Each row below is a small network's average activation on inputs in which a field has the value named, seen along a few directions.
Values that are neighbours, or in one group, have similar rows; names and order tell nothing.
In the rows, zero is written as 500.
Random noise pushes rows far along 6 fixed directions. That doesn't count. These rows show it; they differ only by the noise:
[450 558 549 370 525 440 658 399 757 461 604 650 368 613 552 642 315 757
 593]
[619 482 493 677 428 587 254 507 140 652 313 203 685 409 776 146 468 422
 352]
[446 460 520 319 310 578 562 270 687 534 711 499 709 556 879 436 179 587
 392]
[481 572 403 467 138 576 445 268 379 609 789 512 571 515 610 496 326 209
 522]
[580 401 614 771 497 441 311 427 592 575 496 320 638 395 901 412 657 743
 355]
[526 463 530 794 358 381 398 347 610 544 733 537 423 408 538 731 746 565
 548]
[414 185 406 497 193 622 580 219 148 575 596 385 784 235 316 594  96 380
 405]
[664 333 398 822 449 619 310 608 112 527 320 366 636 373 353 299 840 391
 346]


Values of Bif:
c8: [335 714 594 358 451 538 495 382 488 477 639 334 543 658 738 445 224 214
 412]
c2: [446 431 439 354 520 549 611 549 275 566 494 543 508 390 347 495 297 279
 657]
c6: [560 766 495 330 472 632 487 524 542 452 614 521 410 786 620 342 500 237
 434]
c9: [363 614 471 220 596 389 509 648 579 600 361 428 488 488 576 498 351 428
 470]
c3: [685 756 498 440 815 494 354 782 302 508  35 470 260 603 460 203 462 612
 663]
c5: [583 108 474 497 647 670 591 647 504 363 280 518 800 390 363 369 616 648
 413]
c4: [575 642 425 417 388 607 495 473 587 467 617 591 511 654 601 361 582 397
 458]
c1: [397 711 483 632 368 331 358 618 343 508 605 539 342 577 212 674 752  52
 604]
c7: [485 163 421 392 566 656 624 608 694 380 455 541 868 341 459 381 765 542
 262]
The values of Bif form a ring.
Q: What is the length, in steps, of the shortest route from c6 to c7?
A: 4
Q: Which values are neighbours of c3? Give them in the order they are listed.
A: c5, c4

Values of Kigu:
z25: [392 725 617 318 563 340 470 569 704 574 454 457 334 638 723 605 339 619
 569]
z6: [597 382 555 600 767 450 597 578 518 401 342 589 380 387 244 631 585 788
 651]
z14: [528 306 417 451 404 592 430 571 494 477 489 516 731 500 527 397 608 279
 423]
z15: [454 682 391 261 557 451 623 660 591 435 375 700 358 591 275 499 425 379
 681]
z11: [579 421 580 767 669 372 306 557 396 598 275 424 455 310 469 532 605 697
 605]
z16: [517 594 503 418 482 457 347 500 605 637 482 496 494 492 788 341 412 603
 548]
z24: [429 408 561 574 543 494 588 426 231 409 439 484 368 388  32 719 266 502
 549]
z19: [508 448 565 662 556 425 361 551 495 594 408 197 657 396 737 343 722 526
 282]
z22: [438 770 581 436 514 359 458 399 796 443 673 570 391 701 792 626 319 601
 546]
z12: [556 350 477 470 465 641 596 390 670 407 625 589 594 528 618 490 551 680
 356]
z2: [523 466 416 341 503 620 617 535 386 497 332 525 519 543 472 283 338 599
 378]
z18: [468 759 514 280 728 461 597 697 652 517 377 541 264 610 530 419 476 569
 639]
z10: [449 391 507 547 667 485 545 693 369 436 282 455 524 479 244 585 436 531
 487]
z23: [321 437 574 236 641 432 794 485 661 347 306 599 494 585 356 660 157 947
 484]
z7: [674 655 612 602 684 530 457 505 700 425 444 555 337 662 656 456 688 741
 587]
z8: [511 559 595 466 386 522 400 431 582 541 729 496 606 546 823 431 558 272
 531]
z17: [415 354 647 731 596 364 500 326 418 533 478 282 387 281 405 767 391 726
 460]
z1: [452 489 551 312 365 582 550 433 494 484 616 388 748 597 682 315 227 237
 408]
z13: [584 262 468 712 476 560 473 457 483 534 560 425 681 305 593 437 663 563
 406]
z20: [643 445 430 671 320 588 263 519 264 629 406 348 765 451 748 206 627 437
 292]
z21: [451 391 462 269 480 581 713 451 516 541 474 549 586 405 492 453 222 649
 485]
z3: [642 465 441 496 499 674 381 535 459 474 351 421 686 617 721 198 515 586
 399]
z9: [557 885 361 552 440 462 314 593  80 605 440 435 227 643 378 323 649 121
 539]
z5: [535 595 517 634 609 490 422 646 333 516 440 387 412 535 433 400 739 322
 455]
z4: [378 640 524 379 452 465 601 445 413 605 582 496 370 502 536 535 230 273
 713]
The values of Kigu form a network in which each value has 4 neighbours.
Q: Which values are neighbours of z20? Give them in the order they are listed.
A: z16, z2, z23, z3
Q: Which values are neighbours of z4? Give them in the order they are listed.
A: z18, z8, z13, z5
Q: Which values are neighbours of z10? Give them in the order they are listed.
A: z25, z14, z22, z1
A value of Kigu combines one of 5 hidden first parts with one of 5 second parts; all combinations occur once.
Q: Changing only the second part turns z15 into z23. z18 has the same second part as z15; what does that change turn z18 into?
A: z9
Q: Changing only the second part turns z7 into z6. z20 has the same second part as z7; what does that change turn z20 into?
A: z16
Q: Changing only the second part turns z5 into z4. z10 has the same second part as z5; what does that change turn z10 into?
A: z14
Q: Changing only the second part turns z13 into z12. z11 has the same second part as z13; what does that change turn z11 into?
A: z3
